Each row below holds a small network's activations on one record, seen along a few directions.
After each row come some of the record's fields: Vaf, Tubef, Misig, Ful, Pav, Ligip, Zatu.
A field that a record lacks is left out.
Other fields move the rows too, some of them a lot.
(in the rows, 500 means zero)
Strong random noise was added to every row along 20 fixed directions; ignore it. To show where, here is one row again and again, with new noise each time:
[671 346 294 579 504 488 694 374 403 631 519 521 594 491 548 369 436 393
 431 510 573 306 463 560 345 655 506 582 358 526 589 511 643 465 498 532
 523 469 368 691 387]
[280 652 485 649 593 322 365 562 342 368 686 463 643 410 560 194 522 437
 357 362 624 500 570 455 623 554 105 428 750 551 748 563 502 749 667 352
 828 308 629 534 498]
[714 481 578 437 522 590 592 638 638 524 450 494 431 607 625 601 561 533
 448 715 534 440 368 355 408 359 482 246 396 712 442 537 447 498 501 611
 436 362 732 346 707]
[500 482 471 400 592 572 527 422 348 604 577 538 642 549 539 431 368 504
 677 557 389 425 340 425 513 347 593 212 482 381 337 570 643 628 513 579
 633 611 635 549 433]
[435 506 394 474 489 542 553 630 510 465 358 518 696 705 662 446 191 516
 637 428 500 358 574 616 610 474 556 306 432 634 361 329 352 380 405 384
 439 377 515 360 670]
[443 653 592 510 488 594 540 310 459 468 459 424 613 348 503 648 828 376
 502 437 219 556 615 478 427 551 392 582 508 516 763 490 418 583 572 528
 701 385 479 681 419]
[567 645 742 466 497 348 591 658 543 495 244 257 567 258 506 437 510 365
 319 695 428 453 543 726 486 409 558 565 499 792 670 370 301 534 423 587
 512 312 353 330 611]
[548 374 336 625 190 618 513 428 672 747 564 557 404 356 606 474 572 502
 603 410 617 418 491 662 528 595 448 481 591 562 427 424 688 369 548 643
 558 636 176 733 533]
[517 380 451 503 606 609 387 372 296 536 446 466 572 631 593 459 417 535
 512 391 494 350 485 645 522 567 351 621 356 495 629 489 498 312 431 365
 422 390 449 489 382]
[310 404 393 311 454 441 562 774 350 352 474 296 623 495 455 308 298 781
 529 486 538 306 381 622 541 341 528 734 493 490 516 627 753 659 103 572
 272 563 458 558 594]
[702 335 520 656 389 473 652 443 875 561 419 525 273 445 481 658 536 594
 372 370 616 588 536 419 583 570 627 302 554 311 545 553 461 227 680 429
 405 569 416 532 229]
[405 448 447 475 731 529 645 540 605 485 546 363 574 492 690 422 544 764
 579 593 422 477 391 459 511 567 508 906 525 447 278 667 511 277 276 662
 352 821 862 452 788]
[562 566 378 500 139 646 911 360 793 510 485 615 584 409 430 701 464 302
 671 421 577 650 667 540 481 663 702 364 387 494 432 268 571 504 526 544
 480 514 344 802 579]
[299 514 438 436 523 477 429 453 433 476 698 600 497 537 280 500 418 403
 563 522 620 480 489 852 527 442 451 572 380 506 458 499 580 627 422 453
 410 698 431 500 451]
[383 575 558 491 657 499 464 589 507 470 453 463 583 534 582 541 649 577
 633 472 291 533 578 566 543 382 544 693 567 437 429 575 268 319 398 585
 575 667 658 428 581]
[400 495 599 546 558 337 440 321 719 679 398 445 471 322 553 555 494 595
 518 593 283 390 424 601 468 628 785 523 704 546 460 571 340 531 532 555
 531 663 219 459 450]
[501 392 617 578 316 475 779 537 816 480 373 588 511 605 313 562 303 467
 422 215 671 459 734 658 499 600 662 715 510 324 750 579 457 403 264 574
 354 302 247 487 435]
[528 287 680 380 347 541 289 514 351 460 293 468 203 442 415 768 418 432
 318 458 322 475 391 390 462 394 610 474 468 736 492 510 581 565 486 341
 339 493 264 407 274]
[575 347 419 477 427 536 466 787 493 465 400 403 473 699 693 357 416 713
 462 164 620 556 591 471 673 437 330 462 532 437 563 422 457 169 420 365
 356 416 601 498 461]
[513 493 445 635 754 442 608 482 730 692 471 345 590 530 597 495 693 704
 364 413 237 495 533 344 444 573 500  75 587 385 603 517 393 595 734 587
 474 317 588 310 409]
[486 624 491 388 383 875 538 352 739 536 506 575 463 638 558 862 755 431
 711 535 362 609 553 501 474 477 403 184 297 656 351 305 431 430 583 541
 383 492 689 466 701]
[435 557 369 670 422 682 596 594 622 398 413 480 679 538 616 700 746 568
 558 336 242 305 691 660 620 320 292 307 448 485 668 472 336 317 561 476
 688 362 496 576 457]

[631 349 581 439 597 601 607 434 656 473 625 701 419 781 450 847 510 626
 464 603 466 424 366 477 312 493 570 645 273 487 574 717 414 504 348 515
 331 471 633 514 570]	(Vaf p2; Tubef y2; Ful w2; Pav s1; Ligip f2; Zatu c2)
[438 391 386 467 350 426 378 554 327 432 513 388 311 332 442 493 567 546
 326 340 419 639 473 290 502 554 442 494 593 543 506 427 741 673 624 333
 412 589 353 665 291]	(Vaf p2; Misig e1; Ful w1; Pav s2; Ligip f1; Zatu c1)
[406 574 551 422 293 482 256 434 446 351 337 380 318 297 471 429 492 366
 422 591 565 357 449 630 663 432 361 418 558 717 476 414 546 395 586 262
 509 687 381 516 308]	(Vaf p1; Misig e2; Ful w2; Pav s2; Ligip f2; Zatu c1)
[449 537 461 595 455 513 371 449 487 532 624 515 336 349 320 611 726 458
 540 490 637 765 573 558 520 574 464 532 507 439 469 419 550 528 664 507
 428 556 345 481 445]	(Vaf p1; Ful w2; Pav s1; Ligip f2; Zatu c2)
[457 519 621 502 509 205 461 404 733 558 563 600 384 405 394 421 314 589
 549 652 789 533 383 533 498 624 830 567 744 405 487 689 436 642 466 529
 489 621 314 492 495]	(Vaf p2; Tubef y1; Misig e1; Ful w2; Pav s1; Ligip f1; Zatu c1)
[506 441 576 571 627 351 547 427 762 569 364 525 495 674 516 360 349 585
 349 545 599 202 502 434 327 725 612 622 605 518 641 701 393 535 371 595
 375 267 410 259 579]	(Vaf p2; Tubef y2; Misig e1; Ful w2; Pav s2; Ligip f1; Zatu c1)
[322 466 538 285 426 442 307 554 428 421 475 524 441 630 524 430 498 544
 513 369 322 330 449 461 488 367 480 599 643 522 518 666 469 498 352 426
 572 766 547 636 329]	(Vaf p1; Tubef y1; Ful w2; Pav s1; Ligip f2; Zatu c2)
[710 463 594 825 517 366 509 644 624 508 480 538 421 405 551 594 603 604
 376 401 607 709 645 468 598 531 513 520 636 347 679 502 267 313 678 454
 641 257 351 465 454]	(Vaf p2; Tubef y2; Ful w1; Pav s1; Ligip f2; Zatu c2)
[833 422 592 469 719 488 436 291 289 552 437 587 559 683 594 630 357 541
 552 539 539 596 412 458 457 566 670 432 302 354 690 487 266 353 566 246
 498 254 491 558 288]	(Vaf p2; Misig e2; Ful w1; Pav s1; Ligip f1; Zatu c1)
[642 512 464 382 464 450 552 646 683 486 509 438 570 690 701 479 455 780
 548 328 646 691 552 661 648 518 440 417 446 427 687 326 238 257 438 288
 358 414 596 679 551]	(Vaf p2; Tubef y2; Misig e2; Ful w2; Pav s1; Ligip f1; Zatu c2)
[727 419 335 464 333 506 847 720 758 259 441 468 296 498 229 691 555 621
 425 675 813 555 482 413 469 333 695 343 245 345 432 568 673 429 462 527
 124 578 584 512 401]	(Ful w1; Pav s2; Ligip f1; Zatu c2)
[461 400 485 576 534 403 328 511 322 429 568 536 311 373 464 507 682 419
 357 510 439 463 444 362 437 475 412 753 614 546 488 702 554 466 589 461
 652 749 515 572 306]	(Vaf p1; Tubef y1; Ful w2; Pav s1; Ligip f1; Zatu c2)
[500 566 455 475 621 445 454 461 390 694 683 564 574 519 646 371 422 365
 517 585 439 675 453 450 391 681 467 445 511 727 290 277 477 715 605 528
 563 504 578 468 797]	(Vaf p2; Tubef y2; Ful w1; Pav s2; Ligip f2; Zatu c1)
[514 389 545 535 438 421 441 629 598 393 406 459 368 490 497 474 469 747
 456 445 585 383 462 507 607 399 543 688 627 331 565 703 497 300 370 479
 444 602 417 516 383]	(Vaf p2; Misig e1; Ful w1; Pav s2; Ligip f1; Zatu c1)
[431 496 574 617 594 564 585 477 699 652 437 525 577 491 607 482 236 529
 651 514 463 523 491 392 647 551 691 268 637 430 119 452 480 385 567 640
 510 547 601 172 709]	(Vaf p1; Tubef y1; Ful w2; Pav s1; Ligip f1; Zatu c2)
[638 504 530 612 457 547 292 504 259 564 551 648 487 472 553 421 541 466
 703 591 720 461 430 410 497 371 500 512 623 412 522 655 557 488 523 629
 803 360 388 556 525]	(Vaf p2; Misig e2; Ful w1; Pav s1; Ligip f1; Zatu c1)
[550 415 410 564 605 398 539 672 420 573 602 472 574 481 463 492 322 686
 578 456 628 743 525 797 628 461 635 599 396 347 433 355 475 453 417 457
 327 505 361 473 580]	(Vaf p2; Tubef y2; Misig e2; Ful w1; Pav s1; Ligip f1; Zatu c2)
[529 426 387 221 441 631 397 349 380 622 373 454 544 808 467 273 530 723
 738 363 561 288 428 227 286 526 629 424 524 194 656 716 758 623 265 682
 317 324 422 639 300]	(Vaf p1; Misig e1; Ful w2; Pav s2; Ligip f1; Zatu c2)
[816 375 294 625 457 365 625 746 289 486 483 640 433 499 425 735 706 302
 373 526 383 648 672 593 244 461 687 760 243 638 548 330 286 415 552 455
 524 494 221 697 410]	(Vaf p2; Tubef y2; Misig e2; Ful w1; Pav s2; Ligip f2; Zatu c1)
[402 569 544 496 496 584 530 490 514 275 411 427 436 360 408 602 456 581
 586 759 627 525 410 282 512 521 604 597 501 519 308 591 655 608 417 572
 327 456 598 292 755]	(Vaf p2; Tubef y1; Misig e2; Ful w2; Pav s2; Ligip f2; Zatu c1)
[366 530 400 550 452 388 466 646 381 396 619 566 588 451 493 379 359 478
 578 441 620 509 538 630 633 457 463 615 583 492 429 481 497 492 472 427
 642 631 456 598 547]	(Ful w1; Pav s1; Ligip f1; Zatu c1)
[589 711 865 344 308 453 325 306 676 506 389 578 294 363 575 486 436 295
 616 795 780 623 377 363 467 649 645 563 705 770 418 474 337 475 509 516
 595 528 487 481 734]	(Vaf p2; Tubef y1; Misig e2; Ful w2; Pav s1; Ligip f1; Zatu c1)
[452 585 449 437 665 411 367 413 104 458 371 333 680 473 537 218 336 463
 514 479 492 510 500 355 506 608 490 401 524 464 573 386 546 657 566 335
 519 251 474 432 385]	(Vaf p2; Tubef y1; Ful w2; Pav s2; Ligip f2; Zatu c1)
[335 547 604 565 428 541 578 463 528 297 326 562 448 486 384 635 435 218
 392 351 441 600 718 190 466 651 565 588 571 616 444 472 485 573 531 430
 493 332 570 291 556]	(Vaf p2; Misig e1; Ful w1; Pav s1; Ligip f2; Zatu c1)
[631 383 310 579 551 509 607 569 570 652 708 618 500 630 514 650 688 564
 475 389 396 607 535 547 407 508 477 379 376 422 513 445 429 468 640 525
 502 573 497 647 426]	(Vaf p1; Ful w2; Pav s1; Ligip f1; Zatu c1)
[615 442 553 595 631 551 695 268 541 690 501 457 532 333 416 673 341 260
 281 744 370 485 442 785 387 719 539 530 168 764 412 214 551 591 591 510
 298 416 311 291 611]	(Vaf p2; Tubef y2; Misig e1; Ful w1; Pav s2; Ligip f1; Zatu c2)
[759 358 614 703 880 398 761 610 451 642 674 327 729 348 667 415 205 738
 257 572 448 604 314 727 754 438 385 411 361 306 559 427 476 379 605 441
 542 420 671 407 519]	(Ful w1; Pav s2; Ligip f2; Zatu c1)
[547 534 553 384 477 595 583 623 584 524 391 264 480 465 460 516 767 588
 395 422 311 548 581 650 521 319 369 499 391 428 647 417 501 366 426 607
 342 538 575 503 396]	(Ful w1; Pav s2; Ligip f2; Zatu c2)
[460 429 457 709 451 565 552 317 578 609 659 608 426 357 487 440 478 355
 422 571 618 391 439 439 441 687 369 602 571 568 383 594 773 582 587 648
 605 555 473 483 619]	(Vaf p2; Tubef y2; Ful w1; Pav s1; Ligip f1; Zatu c2)
[396 449 373 588 353 534 472 410 366 492 543 621 508 451 258 490 430 350
 623 426 653 388 566 651 509 481 565 552 478 368 508 562 696 567 473 543
 558 535 192 578 312]	(Vaf p1; Tubef y1; Misig e2; Ful w2; Pav s1; Ligip f1; Zatu c1)
[465 472 329 373 431 531 249 753 463 409 582 419 359 594 542 647 691 875
 580 592 573 546 409 675 502 389 376 556 383 663 505 405 453 533 391 407
 185 481 373 535 697]	(Vaf p2; Tubef y2; Misig e1; Ful w2; Pav s2; Ligip f2; Zatu c1)
[598 463 491 665 587 398 711 750 375 252 473 329 506 272 470 624 562 584
 315 402 470 897 615 234 616 531 523 670 492 360 519 433 477 434 621 370
 460 422 636 501 480]	(Vaf p1; Tubef y1; Ful w2; Pav s2; Ligip f1; Zatu c2)
[417 496 487 377 488 560 281 575 266 515 425 481 538 654 427 370 368 488
 611 438 574 372 489 584 549 321 453 302 467 486 511 475 587 567 424 487
 449 349 413 349 400]	(Vaf p1; Tubef y1; Misig e1; Ful w2; Pav s1; Ligip f1; Zatu c1)
[572 391 407 658 383 580 425 457 467 720 557 574 395 399 422 568 646 437
 525 487 473 471 520 593 392 516 501 527 494 486 473 460 647 531 579 690
 542 500 152 533 461]	(Vaf p2; Tubef y2; Misig e2; Ful w1; Pav s2; Ligip f1; Zatu c2)
[547 346 579 618 657 447 637 722 540 378 568 376 478 314 537 786 562 788
 230 696 195 398 268 424 516 297 490 551 461 574 518 706 544 635 493 539
 499 530 604 443 568]	(Vaf p2; Ful w1; Pav s1; Ligip f1; Zatu c1)
[646 393 590 542 597 436 315 466 443 512 331 578 412 689 562 542 553 650
 587 419 581 451 532 377 413 548 676 714 586 339 690 725 250 264 414 465
 492 329 372 462 346]	(Vaf p1; Tubef y1; Misig e2; Ful w2; Pav s1; Ligip f2; Zatu c1)
[570 512 298 719 524 245 690 657 844 394 602 442 369 335 549 553 712 598
 201 583 556 593 543 448 511 625 433 379 555 608 511 460 353 458 792 351
 472 647 596 562 493]	(Ful w1; Pav s2; Ligip f1; Zatu c2)
[513 615 283 682 483 425 900 505 776 420 601 486 608 327 446 469 533 445
 486 602 748 625 622 537 518 707 541 503 439 475 433 384 530 491 599 544
 446 521 582 553 681]	(Vaf p2; Misig e1; Ful w1; Pav s1; Ligip f1; Zatu c1)

Which values does each new row have?
[360 590 310 466 534 320 690 579 663 610 477 446 579 571 449 239 588 458
 510 366 535 650 726 338 264 778 694 627 642 489 443 417 478 672 422 708
 334 486 514 443 689]	(Vaf p2; Misig e2; Ful w1; Pav s1; Ligip f2; Zatu c2)
[429 493 337 651 371 464 639 689 410 133 558 578 528 386 399 580 393 539
 536 525 638 512 537 355 631 376 523 552 518 381 394 610 647 569 489 387
 604 549 564 626 540]	(Vaf p2; Tubef y2; Misig e2; Ful w1; Pav s2; Ligip f2; Zatu c2)
[615 466 666 676 635 503 605 668 188 479 184 479 708 478 481 333 232 256
 553 387 437 460 742 614 615 330 665 869 466 285 434 474 371  95 310 636
 680 391 455 238 451]	(Vaf p2; Tubef y2; Misig e2; Ful w1; Pav s2; Ligip f1; Zatu c2)
[631 362 557 569 269 359 687 538 831 670 559 588 348 405 436 495 395 353
 245 446 641 449 495 688 459 572 547 454 563 643 601 479 543 535 539 546
 504 571 257 612 429]	(Vaf p1; Tubef y1; Misig e2; Ful w2; Pav s1; Ligip f1; Zatu c1)
[427 471 406 594 502 559 510 531 598 541 542 495 356 558 294 437 668 402
 379 363 682 567 637 363 425 572 355 375 502 448 511 518 687 580 604 633
 325 377 556 258 438]	(Vaf p1; Misig e1; Ful w2; Pav s1; Ligip f1; Zatu c1)
[571 502 486 415 489 474 582 473 704 385 567 504 498 541 497 619 374 863
 715 625 857 654 381 589 620 586 702 614 426 314 514 565 434 395 339 393
 223 508 511 624 631]	(Vaf p1; Misig e1; Ful w2; Pav s1; Ligip f1; Zatu c2)
[531 382 437 409 428 631 386 597 233 389 525 622 437 681 306 638 294 511
 706 455 784 626 515 616 551 411 592 615 253 390 401 430 594 405 341 400
 236 436 359 437 475]	(Vaf p1; Tubef y1; Ful w2; Pav s1; Ligip f1; Zatu c2)
[315 610 192 529 805 365 542 444 395 382 686 418 653 610 351 126 612 577
 462 619 667 278 458 358 367 574 321 381 494 301 561 740 706 787 558 565
 462 503 783 412 413]	(Vaf p1; Tubef y1; Misig e2; Ful w2; Pav s2; Ligip f1; Zatu c1)
[484 461 486 448 629 535 741 639 521 609 723 459 666 489 569 587 532 643
 473 484 194 658 403 363 437 445 517 430 475 463 388 492 600 753 481 690
 528 570 734 574 709]	(Ful w1; Pav s1; Ligip f1; Zatu c2)
[569 393 545 885 630 430 444 414 481 774 568 637 442 303 503 542 462 253
 390 484 376 537 554 592 558 572 538 439 610 499 316 437 425 391 829 572
 780 601 280 300 403]	(Vaf p1; Tubef y1; Misig e2; Ful w2; Pav s2; Ligip f1; Zatu c1)
[357 427 397 564 520 453 669 295 377 525 572 549 588 288 341 447 205 287
 483 553 427 423 415 477 506 608 670 470 494 448 252 500 796 695 584 498
 576 742 414 533 366]	(Vaf p2; Tubef y1; Ful w2; Pav s1; Ligip f1; Zatu c1)
[545 568 419 560 494 493 145 444 432 550 626 600 440 593 716 324 585 641
 708 544 782 467 407 416 572 549 313 352 689 479 510 566 422 412 653 421
 691 438 499 579 560]	(Vaf p1; Tubef y1; Ful w2; Pav s2; Ligip f1; Zatu c1)
[620 463 439 433 483 462 444 714 581 526 671 511 384 602 556 503 748 762
 583 347 628 795 530 535 571 408 433 589 533 277 555 504 370 251 490 503
 439 695 619 709 451]	(Ful w1; Pav s1; Ligip f2; Zatu c1)
[532 383 460 483 408 334 652 733 632 367 567 507 306 428 534 500 480 491
 262 538 568 597 455 359 433 576 508 827 550 709 349 540 530 440 426 474
 393 798 661 586 657]	(Vaf p2; Tubef y2; Ful w1; Pav s1; Ligip f1; Zatu c2)
[590 460 317 429 483 582 688 330 613 709 421 431 556 586 664 337 408 425
 514 460 558 537 528 338 344 890 556 446 409 640 343 250 593 413 529 548
 256 450 548 487 668]	(Ful w1; Pav s1; Ligip f1; Zatu c1)
[653 445 495 576 426 378 686 492 843 533 467 494 362 455 494 444 547 477
 314 451 674 513 563 573 538 586 510 495 525 435 595 504 421 229 588 461
 451 642 517 572 337]	(Vaf p2; Misig e1; Ful w1; Pav s1; Ligip f1; Zatu c1)
[363 566 512 675 426 539 429 560 568 502 513 392 423 196 565 535 648 502
 482 584 509 587 546 594 578 610 364 793 621 713 365 396 540 454 521 615
 492 552 383 394 829]	(Ful w1; Pav s2; Ligip f1; Zatu c1)
[672 359 630 639 420 633 468 626 603 601 514 450 373 407 642 524 575 691
 419 592 639 403 332 396 507 413 337 549 598 567 563 676 668 461 439 738
 525 298 492 410 722]	(Vaf p2; Tubef y2; Misig e2; Ful w2; Pav s1; Ligip f1; Zatu c2)
[507 449 447 484 400 511 309 469 524 376 530 601 279 549 505 666 544 587
 509 630 600 469 413 477 447 553 486 617 455 645 436 538 488 493 481 345
 363 572 419 545 576]	(Vaf p2; Tubef y2; Misig e2; Ful w1; Pav s2; Ligip f2; Zatu c2)
